Small tables with named rows and columns. After each table, cells are looked up by row and column.

kanebem
         madud   lato  tugotum  setodu    zal
buleb    13110  61843    56535   32285  76679
mobo       809  67617    60898   24249  88498
gemoped  26229  48779    56892   38263  58110
tovi     38019  49761    50369   41134  54059
vuv      29110  47127    55970   40391  55003
rak      66853  45123    36426   54956  35930
der      26670  53161    54830   35929  62635
nelala   86101  31568    33085   65203  13677

What is the zal of vuv in kanebem?
55003
What is the lato of gemoped in kanebem?
48779
What is the setodu of gemoped in kanebem?
38263
What is the setodu of der in kanebem?
35929
What is the zal of tovi in kanebem?
54059
What is the madud of buleb in kanebem?
13110

nineban
fields: zifege, kol, siki, ratada, safad
lirisi: [7693, -821, 5757, 4051, -2874]
von: [-1424, 2361, -1842, 5366, 2026]
gotana: [-4411, 579, -3561, -1101, 6423]
pibi: [-3692, 4091, -2317, 7505, 6195]
lenom: [4668, -4367, -5894, 5680, -165]

What is the safad of von in nineban? 2026
What is the siki of lenom in nineban? -5894
What is the ratada of lenom in nineban? 5680
What is the zifege of von in nineban? -1424
What is the siki of gotana in nineban? -3561
What is the siki of lirisi in nineban? 5757
What is the kol of lenom in nineban? -4367
What is the zifege of lirisi in nineban? 7693
What is the ratada of lirisi in nineban? 4051
What is the kol of von in nineban? 2361
Which row has the largest safad? gotana

Table lis
|  | mafo | zamekeb | vopu |
|---|---|---|---|
| pulufo | 4234 | 5022 | 2266 |
| bolunu | 4697 | 5081 | 4295 |
| nidum | 4825 | 5148 | 4987 |
| zodupi | 4920 | 5404 | 8103 |
| mag | 4471 | 4970 | 3109 |
| zagadut | 3933 | 5401 | 4190 |

zamekeb of nidum is 5148
vopu of mag is 3109
zamekeb of mag is 4970
mafo of zagadut is 3933
zamekeb of bolunu is 5081
vopu of nidum is 4987
mafo of nidum is 4825

Table rebo
|  | tunu | ful | ligu | fad | gelud | ridameg | gosuf | lebob | kig | latazu |
|---|---|---|---|---|---|---|---|---|---|---|
| kel | -40.5 | 5.3 | -87.9 | 30.3 | -49.2 | 66.7 | 47.1 | -29.9 | -37.6 | -76.2 |
| buk | 34.0 | 9.7 | 36.7 | -15.8 | 8.3 | -41.5 | -36.1 | 15.6 | 12.9 | 36.0 |
| tomegu | -43.8 | -3.3 | -61.7 | 25.5 | -15.0 | 39.5 | 61.4 | -49.3 | -15.1 | -66.3 |
| ruged | -29.2 | -30.7 | -30.2 | 1.6 | -17.6 | 12.5 | -1.9 | 16.1 | -25.1 | -29.1 |
| gis | -8.3 | -41.5 | 40.6 | -34.7 | 24.1 | -33.0 | -37.1 | 15.4 | -6.1 | 31.2 |
| rud | -43.3 | -23.8 | -11.2 | 2.2 | 11.8 | 6.9 | 37.4 | -25.2 | -27.2 | -21.5 |
| tam | -30.5 | -53.1 | 14.4 | -40.0 | 16.3 | -0.8 | -26.2 | 12.5 | -21.5 | -0.5 |
| novoled | -22.8 | 13.3 | -96.4 | 19.8 | -63.9 | 82.2 | 25.0 | -10.7 | -33.8 | -94.7 |
| ramum | 67.2 | 45.0 | 16.7 | -7.8 | -33.6 | -25.3 | -62.9 | 38.6 | 0.4 | 35.4 |
| dis | -46.5 | -6.9 | -49.1 | 27.0 | -4.1 | 26.5 | 67.1 | -56.8 | -9.5 | -54.7 |

gis, lebob => 15.4
ruged, latazu => -29.1
ruged, ridameg => 12.5
rud, kig => -27.2
tam, lebob => 12.5
rud, ridameg => 6.9
rud, gelud => 11.8
ruged, ful => -30.7
ramum, tunu => 67.2
kel, gosuf => 47.1
kel, latazu => -76.2
buk, tunu => 34.0
tam, ridameg => -0.8
novoled, ful => 13.3
dis, gosuf => 67.1
rud, latazu => -21.5
novoled, gosuf => 25.0
tomegu, ligu => -61.7
Row with the largest kig: buk

